These are the activations of a small neural network, seen along a few directions. Each row is one input.
Each table varies a few parts of the input and shows all the possible inputs, shuffled.
A made-up example of a description, with smaller parts first: ring(8) and (point or line(9) or (values(3) and line(6))).
Shared parts are said once, and a part with two or three values counts as separate values.

Other details of the inputs shift rows strongly along three fixed directions, in all tables alike. That doesn't count.

Table:
x1:  -6  -1   6  34   7  -3   3 -25  24 -10  10
x2:  19  11  -7 -21  35  19 -12 -17 -29  19   4
x3: -16   5 -10  -6  -7 -16  12  12 -21  15 -13
x4:  -4  -3   8  26   6  -7  -3 -29  32 -11   0
x5:   9  -7   1 -14 -12  22  -8   3  14 -19   7
x6:  -3  10  10 -21   4   9   1  -9 -23  12  -2
x7:  -9   3   0  22  12 -18   7 -14  10  -3   3
x8:  12 -10   5   3 -13   1 -10  23  10 -10  12
x9:   7  16  11 -28  10  12  -8 -22 -23   8   8
x10:  -9  -7   2  41   6 -19   8  -7  26 -10   6
x11:  -7   8   9   2  14   5  -2 -38   8  -4  -4
x12:  19  -1   3 -29 -13  36 -10   6  -3 -19  10
x13: -15   4   5 -14   4  -4  15   8 -18  19 -13
x14:  20  -2  10 -10 -13  23 -17   5   6 -12  20
x15: -27  -7  -4  12 -14 -35  13  30   1  24 -23
x16:  -6  12  12   1  26  25   8 -49   1  -9  14
x17:  14 -16  -4   4 -33   1 -10  33  16 -15   1
x18: -11   0  -6   0  -3 -40  17  22 -21  18 -30
x19:  17   1   2 -28 -17  26 -13   8 -13 -12   4
x20:   2 -17  -2  -5 -27   9  -6  39  19  -8   8
x21:   4  10   0 -16   5 -11   0  -2 -15   1  -8
x22:   2   4 -26   0  19 -12   7  12 -31  27 -14
x23: -16   8  -8 -14   3  -7  17   4 -21  13 -10
x24:  11 -11 -11   5 -32   2  -9  34  13 -14  13
x25: -18  -8   1  39  -1  -9   9  -9  27  -6   1
x26:   9  -4 -12  21  30   2  -7 -22  13   3  -6
x27:   0   1   6  -2   3 -12  -2   4   1   3   3
Each input here is: values(3) and (point or (values(2) and line(4))).
Question: Changing only the values(3) part turns x15 into x11. The same change can be made to x8. Which row results?
Answer: x18
Question: List by row number the other rows that have the values(3) part in common with x1.
Answer: x3, x7, x10, x16, x22, x23, x24, x25
Question: Which other rows does x9 become when the values(2) part takes its other values? List them by row number.
Answer: x14

Table:
x28:  12   9  15 -33 -14  32 -11  -8  -6 -20  20
x29:   5  -7   1  23   0  -2  -6  -2  22 -10   9
x30:  12   0   0  -4   0  12 -12  -2   2  -7  10
x31: -18  10   5 -24 -12 -15  15   8 -28  16 -18
x32:  21  15   4 -32  13  26 -13 -19 -27  -4  12
x33:   2 -18  -9  20 -16   2  -3  26  23  -7   5
x34:  -2  -3   1  17  10   1  -1 -15  18  -2   2
x35:  -7   6 -12 -16   2 -10   9  12 -30  22 -17
x36:  -3   7  -1   1  13 -14   7 -12 -13  10  -9
x37:   3 -14  -7  14 -14  -8  -5  28  16  -5   1
x38: -18   7  17   2   3  -4  11 -23   3   0  -3
x39:  -4   5   3   6  16  -6   3 -16  -4   8  -3
x40:  28  -2  -5 -20 -16  22 -19  19  -4 -17  21
x41:  -7   1 -11  -4   2 -10   9  15 -14  14 -12
x42: -13   0  16  10  -4   0   6 -19  19 -12   2
x43:  -5   5   2  14  15 -11   2 -21   4   4  -3
x44:  -6  -1  -1  16  14   0   4 -16  10   0  -2
x45:   3 -14 -17  -4 -26 -13   2  52  -5   8 -12
x46:  2 -9 -2 15  2  3 -4  0 22 -7  6
x47: -4  3 -1  1 12 -5  6 -7 -7 11 -7
Question: Changing only one part turns x42 into x28. The same change can be made to x32. Which row results?
Answer: x37
Question: Describe the family of inputs behind these rows.
Answer: values(4) and (point or line(4))
Question: Which other rows does x43 become when the line(4) part takes its other values? List them by row number.
Answer: x30, x34, x35
